These are the activations of a small neural network, seen along a few directions. Each row is one input.
Each table varies a few parts of the input and shows all the possible inputs, shuffled.
A made-up example of a description, with smaller parts first: one of 4 places along a line, together with either a single point or one of 9 places around a ring or (one of 3 separate values, together with one of 5 places around a ring).
Shared parts are said once, and a part with two or three values counts as separate values.
In the rows, 128 means zero.

Other details of the inputs shift rows strongly along two fixed directions, in all tables alike. That doesn't count.
These rows show it; all are for the same input, with only those details redrawn:
[145 126 128 124 114 112 100  91 135 129 125]
[173 182  93  76 225 127 142 160  85 175 177]
[156 164  93 140 146 171 238 146  78 134 180]

Rows:
r1: [166 167  85 141 160 167 234 153  92 133 185]
r2: [122  83 145 185  23 137 141  55 143  96 101]
r3: [ 96 133 131 152 131 182 223 191  74 131 173]
r4: [ 93 134 145 187  50 148 148 128 114  92 131]
r5: [128 109 146 169  54 142 163  74 138 117 109]
r6: [106 124 155 155  90 115  72 120 144 110 109]
r7: [125  77 143 187  37 130 122  53 143  88 107]
r8: [ 80  68 176 176  45 117 113 108 148  86  80]
r9: [ 82  68 159 186  47 114 115 124 132  99  81]
r10: [141 140  96  53 192  82  33 132 155 127  82]
r11: [128 159 145  93 158  59   6 133 162 146 104]
r12: [118 170 130 139 142 169 210 198  71 134 182]
r13: [119 177 134 141 126 152 221 183  96 116 172]
r14: [132 139  96 149 160 164 238 220  79 133 161]
r15: [152 169 100 134 141 165 240 142  88 149 168]
r16: [ 97  98 168 157  98 126 138 133 139 101  88]
r17: [164 151 124  84 167  93  74 111 147 166 122]
r18: [161 137 102 140 121 155 181 130 125 152 148]
r19: [ 97  98 150 168  54 171 181 135 126  82 126]
r20: [142 170 126  87 191  92  38 165 129 152 136]
r21: [144 113 139 140  90 132 123  86 152 136 103]
r22: [171 148 121  79 178 103  80 124 147 180 126]
r23: [115 149 123 139 153 159 234 197  85 119 154]
r24: [101  87 147 194  61 171 223 148 128  83 115]
r25: [132 122 154  77 186  62  24 150 162 146  88]
r26: [146  98 135 156  88 134 115  79 145 112 113]
r27: [174 139 118  87 177 109  84 120 133 163 137]
r28: [ 68  73 110 164  81 139 111  75 169  97 118]
r29: [141 139 133 111 116 108 107  96 146 153 114]
r30: [ 76  81 179 170  60 135 126 112 144 101  99]
r31: [171 178  92  87 222 128 147 158  84 168 181]
r32: [147 184 141  80 190 100 107 183 135 150 147]
r33: [104 118  81 156  96 176 216 138 102  91 125]
r34: [112 176 134 148 148 152 162 165  96 128 153]
r35: [120 110 148  89 173 102  50 159 145 152 124]
r36: [145 101 137 153  81 138 128  81 142 118 112]
r37: [ 72  71 181 154  24 109  59  84 154  82  83]
r38: [134 141 139  56 198  95  37 166 135 150 130]
r39: [150 138  85  43 220  97  38 149 138 149 102]
r40: [175 131 116  96 184 102  65 116 135 153 142]
r41: [ 92 105 167 108 124  94  59 131 144 132 111]
r42: [ 90  86 109 137 134 140  79  88 173 113 120]
r43: [115 150 117 148 171 166 223 211  70 139 146]
r44: [147 160 120 118 155 155 190 133 103 165 150]
r45: [121 121  84  67 230 106  29 130 164 164 145]
r46: [139 173 124  66 208 117 115 189 121 150 146]
r47: [143 182  63  54 251 131 154 194  80 159 151]
r48: [102 129 163  79 134  81  35 126 147 123 108]
r49: [131  99 137 182  59 147 160  71 130  95 124]
r50: [110 154 156 116 118  74  24 114 154 122 109]
r51: [122  88 147 182  25 130 136  55 150 104  95]
r52: [122 134 109 158 151 175 234 213  79 132 153]
r53: [146 107 138 150  86 132 125  84 149 127 107]
r54: [146  94 135 160  91 131 108  77 145 109 117]
r55: [146 157 152  69 185  83  40 166 142 152 137]
r56: [154 166  98 137 141 171 244 144  80 140 175]
r57: [129 122 138  94 178  59  27 164 147 158  87]
r58: [129 159 114  91 229 115 132 218  78 165 144]
r59: [107 126  93  68 206  92  46 116 175 149 130]
r60: [164 147 122  89 164 100  82 111 139 155 129]
r61: [166 144 121  89 172  94  63 110 142 152 130]
r62: [133 142 108 141 161 173 246 208  92 124 164]
r63: [ 88  70 177 149  78 125  82 118 153 109 100]
r64: [128 103 144 175  46 150 170  71 133 106 114]
r65: [125 107 107  98 137 125  71 113 150 108  79]
r66: [130 100 139 179  52 148 162  71 133  99 117]
r67: [121 184 133 145 150 176 239 198  80 130 180]
r68: [112 114 178 131  91 105  67 123 154 113 110]
r69: [176 137 116  87 187 102  65 119 135 160 138]
r70: [116 144 119 143 143 168 233 193 102 129 166]
r71: [124  81 142 185  30 134 128  54 144  90 103]
r72: [160 155 124  81 165  95  82 113 152 172 120]
r73: [ 85 106 172 146  70 128 114 110 142  94 100]
r74: [ 98 153  59 132 179 181 246 160  99 131 192]
r75: [122  98 146 168  40 131 132  62 151 118  95]
r76: [101  97 110 152  72 142 151  97 146  72  78]
r77: [145 126 128 124 114 112 100  91 135 129 125]
r78: [ 68  88 108 174  80 161 170  79 162  91 120]
- The inputs of r52 and r58 match in every part but one. If r6 is changed in the same way as r52 into r58, which row does it become? => r50
- The inputs of r44 and r72 match in every part but one. If r30 is changed in the same way as r44 into r72, which row does it become? => r70
- What is each input in this table made of? => one of 6 places around a ring, together with either one of 2 separate values or one of 5 places along a line or one of 6 places along a line
- Change only the choice among 2 separate values in r39. List by row number the other rows that result. => r45
- A walk changes only the place on the line of 5. It starts at r54 and steps to r26. List the rest of the walk in order. => r36, r53, r21
- Change only the choice among 2 separate values in r59. List by row number the other rows that result. => r10
- List by row number the other rows that have the place on the ring of 6 in common with r28. => r2, r3, r4, r7, r8, r9, r12, r33, r37, r51, r71, r75

Rows:
r79: [118 104 137 151  68 136 136  71 164 118 114]
r80: [105 128 120 131 143 140 169 163 134 130 120]
r81: [149 140 145 112 123 103  65  91 125 136 108]
r82: [168 124 121 167  52 127 170  89 155 107 117]
r83: [108 128 143 104 144  98  79  97 154 135 122]
r84: [ 93  83 156 166  98 133 107 127 132 120 113]
r85: [135 110 152 120 141 124  61  92 133 151 135]
r86: [154 171  99 112 174 151 203 212 101 130 159]
r87: [ 94  70  34 154  95 166 157  63 152  64 108]
r88: [105 134 139 113 174 136  98 152 109 151 156]
r89: [123 134 136 116 131  86  65 146 164 124 101]
r90: [156 118 114 130 119 136 170 107 143 146 124]
r91: [124  83 161 117 146 113  63 139 131 132 108]
r92: [112 145 137 107 125  92  64 128 163 120 121]
r93: [100 141 120 111 159 136 144 151 133 137 141]
r94: [137 121 136 133 114 131 154 158 102 104 105]
r95: [127 151 130 119 156 124 132 178  95 138 122]
r96: [102  88 130 165  68 154 205 138 150  89  98]
r97: [105 141 134 152  95 145 165 139 102 103 132]
r98: [178 140 127 111 138 109 111 114 107 153 114]
r99: [132 166 129 109 138 102 105 123 136 132 149]
r100: [143 184 111 114 181 149 190 167  61 144 176]
r101: [163 108 136 121 152 130 106 111 118 170 139]
r102: [121 137 138 111 175 132 107 130 100 155 163]
r103: [149 150 114 152  91 146 174 114 135 112 151]
- What is each input in this table made of? => either a single point or (one of 4 separate values, together with one of 6 places along a line)
- Change only the place on the line of 6 in r92. List by row number the other rows that result. => r82, r86, r89, r99, r103
